Each row below is a small network's average activation on inputs in which a field has the value named, seen along a few directions.
Values that are neighbours, or in one group, have similar rows; names and order tell nothing.
In the rows, zero is written as 500.
Random noise pushes rows far along 17 fixed directions. That doesn't count. These rows show it; they differ only by the noise:
[337 534 298 471 471 450 458 510 362 834 336 597 348 594 543 654 447 779
 666 561 595 352 631 527 511 288 471]
[529 451 320 304 696 502 625 397 592 360 607 576 532 385 379 537 357 502
 445 682 495 790 517 456 354 809 605]
[670 435 435 380 479 201 588 716 364 734 468 547 469 471 508 650 465 427
 542 424 315 699 467 600 401 255 636]
[520 469 466 620 574 607 445 374 436 683 648 540 428 641 406 280 664 374
 603 533 370 456 583 561 527 503 625]
[480 469 493 465 557 623 515 223 452 737 495 489 559 481 567 480 509 594
 540 554 469 726 500 403 522 713 410]
[353 264 359 498 444 311 393 687 616 434 293 575 456 574 480 505 541 360
 672 558 544 282 688 433 435 526 542]
[639 459 465 488 517 432 748 572 287 361 408 504 217 581 522 747 267 390
 547 308 661 601 456 461 714 492 439]
[602 463 386 606 711 317 577 515 439 587 587 591 464 540 594 565 528 452
 455 297 506 593 726 626 424 570 496]
[451 632 450 690 350 349 495 529 306 354 332 470 604 570 468 397 325 169
 688 458 583 286 543 329 303 395 617]
[479 498 465 576 453 605 555 558 659 553 647 529 684 520 458 569 418 194
 496 581 434 604 399 471 397 653 680]
[667 741 462 276 473 349 417 484 685 214 549 400 480 619 442 447 139 573
 456 677 477 441 534 413 535 492 341]
[416 442 486 430 570 564 725 337 473 635 642 572 441 489 476 623 478 381
 666 512 571 497 663 598 600 557 708]
[585 452 485 570 382 482 523 591 579 341 422 464 416 645 611 668 304 287
 504 353 598 432 448 393 638 611 397]
[437 547 613 533 429 462 646 476 689 625 532 550 707 461 590 753 539 501
 324 519 547 449 567 607 456 460 478]
[444 473 490 728 575 381 289 585 480 783 760 451 607 710 520 298 505 559
 648 451 449 500 549 557 530 731 552]
[458 359 362 748 544 829 414 408 441 642 508 629 588 579 279 494 622 514
 572 543 532 248 674 549 608 403 626]
[443 326 572 299 378 402 516 253 692 531 490 413 520 591 540 512 400 442
 669 641 511 484 591 366 675 820 471]
[370 666 514 362 426 231 439 687 450 530 428 391 664 473 521 517 524 573
 692 597 482 476 533 442 447 305 658]
[421 310 709 730 534 523 525 529 361 403 512 520 497 493 377 286 641 502
 460 466 591 443 419 524 528 650 463]


Field J:
j5: [577 478 336 588 464 425 417 583 415 621 450 537 582 550 517 630 352 572
 513 418 507 466 526 492 446 453 517]
j9: [345 326 339 582 609 438 491 487 479 443 551 526 541 435 424 359 558 319
 532 591 540 665 473 407 254 907 673]
j4: [375 707 480 374 337 642 514 281 580 615 456 549 298 568 460 443 539 541
 459 744 449 364 441 546 397 248 465]
j10: [507 636 408 532 550 658 515 382 433 448 707 441 707 384 389 552 321 685
 452 563 599 542 401 461 451 686 679]
j2: [364 561 349 355 409 523 436 508 363 411 313 418 316 508 567 561 660 555
 679 531 571 481 440 339 581 389 693]
j8: [421 464 522 407 456 541 485 419 622 477 513 505 553 403 396 468 370 550
 502 611 551 392 558 567 460 465 490]
j7: [510 605 591 438 447 647 385 340 472 533 498 478 691 324 558 323 416 489
 599 470 393 456 494 429 402 405 476]
j3: [426 670 304 250 540 418 663 689 517 546 438 438 183 546 671 893 565 610
 541 449 541 635 460 508 674 369 576]
j1: [512 471 581 441 504 210 541 525 453 442 552 485 617 424 380 376 282 543
 677 479 519 384 690 619 449 377 546]
j6: [612 682 407 487 556 355 370 616 668 313 626 464 587 481 504 482 424 577
 397 426 462 348 662 631 429 382 453]
J is arranged as a network in which each value has 3 neighbours.
Name the neighbours of j9, in listed order.
> j10, j2, j8
Name the neighbours of j7, in listed order.
> j5, j3, j1
Each value of J is a pair of two hidden parts, and every pair occurs once (2 first parts, 5 second parts).
Changing only the second part turns j9 into j10. j2 has the same second part as j9; what does that change turn j2 into?
> j5
Changing only the second part turns j7 into j1. j3 has the same second part as j7; what does that change turn j3 into?
> j6

Field L:
l9: [360 502 442 427 571 525 592 296 552 533 386 601 579 467 358 466 517 600
 471 808 539 503 652 429 345 562 445]
l7: [398 579 523 375 617 365 609 479 409 464 437 486 509 456 219 359 346 628
 582 822 527 667 593 445 472 459 354]
l4: [527 456 485 609 505 594 313 449 494 529 453 502 576 532 566 370 488 614
 461 478 477 491 463 394 452 651 377]
l5: [607 690 547 564 439 208 376 483 528 346 346 482 399 519 802 416 580 568
 263 233 501 261 595 567 296 313 234]
l1: [324 341 717 738 385 365 587 335 533 295 524 482 598 568 409 407 708 509
 339 509 706 224 510 533 489 800 561]
l6: [572 572 524 497 469 684 361 607 645 293 434 485 352 505 616 440 766 536
 210 465 420 487 244 479 480 463 381]
l2: [505 558 420 564 653 526 508 526 563 579 555 451 606 528 556 452 702 257
 486 517 360 909 479 379 427 684 516]
l8: [607 404 529 539 459 352 510 577 642 505 524 463 397 754 450 468 548 200
 540 540 387 432 619 502 644 493 477]
l3: [656 466 428 376 533 610 492 302 445 332 579 350 612 456 386 592 454 667
 523 487 500 681 415 373 753 703 604]
L is arranged as a line.
Name the neighbours of l5, in listed order.
> l7, l2
Name the neighbours of l8, in listed order.
> l9, l6
